Each row below holds a small network's activations on one input, seen along a few directions.
Each table varies a few parts of the input and shows all the possible inputs, shuffled.
Descriptions start from the smaller parts, as in this example, which fits no table here: one of 4 places along a line, together with either a single point or one of 9 places along a line or (one of 3 separate values, together with one of 5 places around a ring).
Shared parts are said once, and a part with two or three values counts as separate values.

Table:
R1: [-17 -57 -18 -17 -6 20 13 -36 -39 -14 46 8 -43 0 -7 1 -2 -39 42]
R2: [-7 -4 28 47 44 7 19 -41 43 36 -31 -48 -4 -10 17 -51 12 -2 -24]
R3: [-40 -23 -26 14 -30 17 -10 37 18 8 -37 3 30 -42 16 -20 -19 -40 11]
R4: [111 108 40 -72 10 -74 -9 53 -15 3 20 7 47 61 -33 50 50 114 -32]
R5: [-24 -16 51 8 20 37 -4 -3 22 25 -44 -34 4 -8 -6 -30 8 -7 7]
R6: [86 61 -3 -64 -24 -106 19 8 -63 -16 54 58 32 76 -72 72 2 105 -27]
R7: [-48 -69 8 25 -30 11 19 -48 -34 17 0 8 -17 6 -39 -1 -39 -20 8]
R8: [-40 12 -24 9 -6 32 -27 33 24 -42 -20 6 -5 -37 36 3 -13 -43 3]
R9: [-20 16 53 7 37 52 -26 -9 20 -15 -20 -30 -23 -4 16 -12 12 -16 4]
R10: [8 -7 29 -23 34 52 -17 9 17 6 9 -31 -22 -5 29 -29 41 -28 43]
R11: [97 99 -37 -56 -31 -87 -20 83 -16 -9 18 47 73 36 -9 68 23 83 -30]
R12: [-23 -12 -46 55 2 -5 18 -1 51 17 -32 -7 12 -44 38 -36 -19 -18 -25]
R13: [-5 -16 -49 -14 -10 39 -20 51 18 -13 5 9 -8 -38 50 -12 16 -52 39]
R14: [-32 -56 -16 62 -6 -20 42 -87 -15 27 15 -7 -25 4 -18 -24 -35 -17 -23]
R15: [-46 -35 10 19 -3 23 3 -50 -30 -30 17 12 -50 6 -18 22 -38 -21 3]
Q: What do these inputs look like to the network?
A: one of 3 separate values, together with either a single point or one of 4 places along a line
Q: Changing only the choice among 3 separate values turns R6 into R11. The same change can be made to R15. Which row results?
A: R8
Q: Change only the choice among 3 separate values in R2. List by row number the other rows that result.
A: R12, R14
Q: Change only the choice among 3 separate values in R1. List by row number the other rows that result.
A: R10, R13

Table:
R16: [44 13 12 -87 -21 -36 1 25 -63 -23 43 40 10 44 -57 48 12 45 31]
R17: [3 -23 -7 73 16 -20 43 -40 50 68 -32 -33 7 -15 13 -53 -5 19 -44]
R18: [55 64 -19 -68 11 4 -38 73 0 -44 32 10 10 -3 39 21 52 -4 32]
R19: [34 57 -79 -14 -17 -43 -12 72 29 -27 -4 37 45 -24 41 21 4 11 -16]
R20: [-12 37 16 33 -6 11 -27 53 48 18 -69 -20 56 -37 31 -25 1 -8 -22]
R21: [-102 -95 -15 3 4 95 -1 -39 -1 -35 14 -13 -84 -34 16 -27 -25 -99 55]
R22: [-102 -101 -61 65 -28 50 15 -38 5 -15 -16 18 -46 -59 21 -17 -65 -88 18]
R23: [26 14 75 -12 22 -11 1 -70 -58 -7 48 -15 -34 63 -47 27 11 31 -7]
R24: [14 -18 49 12 53 20 18 -42 25 47 -10 -52 -10 5 6 -57 37 -2 12]
R25: [29 4 -54 -27 -54 -77 23 24 -35 4 14 62 36 30 -50 56 -31 62 -24]
R26: [2 42 65 -25 33 59 -49 50 34 0 -38 -45 17 -12 31 -19 44 -16 22]
R27: [9 6 18 48 -12 -53 26 -68 -32 14 19 12 -6 43 -44 26 -37 48 -55]
Q: What do these inputs look like to the network?
A: one of 2 separate values, together with either a single point or one of 5 places around a ring
Q: Changing only the choice among 2 separate values turns R22 into R21. The same change can be made to R27. Which row results?
A: R23
Q: Change only the choice among 2 separate values in R26. List by row number the other rows that result.
A: R20
